Each row below holds a small network's activations on one input, seen along a few directions.
In each table, some parts of the input vary, and every possible input appears once, in random order.
Descriptions start from the smaller parts, as in this example, which fits no table here: line(6) and (point or ring(11) or (values(3) and ring(5))).
Shared parts are said once, and a part with two or three values counts as separate values.
(in the rows, 128 means zero)

Other details of the inputs vary at random and push rows far along two fixed directions, the same in every table; ignore that.
These rows show it; all are for the same input, with only those details redrawn:
[129 188 109 154 152 122 110 128 147 114 170 111  39]
[118 141 145 150 122 158 129 107 113 123 104 131 159]
[168  89 142  65  93 107 110 156 178 137 103 118 122]

Rows:
R1: [ 64 131 119 139 123 125 146 126  76 139 124 125 175]
R2: [136 126 118 146 152 152 167 117 111 124 110 142 166]
R3: [118 132 149 150 125 163 127 104 111 116 108 137 154]
R4: [144 175  81 151 176  99 144 126 131 128 198 112  52]
R5: [118 141 145 150 122 158 129 107 113 123 104 131 159]
R6: [126 108 141 154 136 154 127 108 115 122 125 158 147]
R7: [137  91 110  39  94  76 133 172 145 153 121 112 139]
R8: [138 158 106 159 163 114 109 132 144 108 188 136  26]
R9: [101 142 113 144 132 126 156 116  77 141 127 126 193]
R10: [ 95 130 121 162 138 119 153 127  72 145 136 124 197]
R11: [115 130 146 145 127 162 126 103 119 121 110 136 153]
R12: [122 116 145 151 134 155 124 105 116 120 117 149 147]
R13: [131 153  87 146 173 102 138 135 135 110 189 142  32]
R14: [125  66 121  65  98  61 122 185 146 155 131 107 141]
R15: [114 139 143 148 125 160 129 105 119 128 106 131 160]
R16: [125 118 148 156 131 155 124 106 108 116 115 150 148]
- Describe the family of inputs behind these rows. => values(3) or ring(5) or (values(2) and line(4))
- Change only the values(2) part in R8. List by row number the other rows that result. => R6
- Change only the values(2) part in R15. List by row number the other rows that result. => R5

Rows:
R17: [ 99 119 157 174 126 184 140  89  82 114  88 164 196]
R18: [191  24 160  14  66 101 106 167 195 148  77 129 159]
R19: [121 140 106 143 150  99 125 146 134 129 169 117  78]
R20: [143 166 110 140 148 122 128 134 144 120 149 117  77]
R21: [120 163 111 122 128  98 107 144 141 130 162 103  71]
R22: [162  22 140  13  73  81 133 184 170 156  79 122 187]
R23: [128 144 120 135 143 126 112 127 150 117 154 133  65]
R24: [ 77 143 139 154 117 164 154  99  68 133  92 133 213]
R25: [133 139  90 127 155  94 143 137 119 132 176 130  91]
R26: [144 158 117 140 145 121 122 129 146 118 152 118  72]
R27: [139 165 111 139 148 127 128 127 145 125 149 115  87]
R28: [139 158 117 140 145 127 122 122 146 122 152 117  82]
R29: [105 126 159 173 125 185 138  87  81 117  89 153 199]
R30: [ 91 126 155 178 123 162 135  99  72 132 103 139 215]
- Describe the family of inputs behind these rows. => point or ring(5) or (values(2) and line(4))
- What sort of input is R30? => ring(5)
- Change only the values(2) part in R18. List by row number the other rows that result. => R29
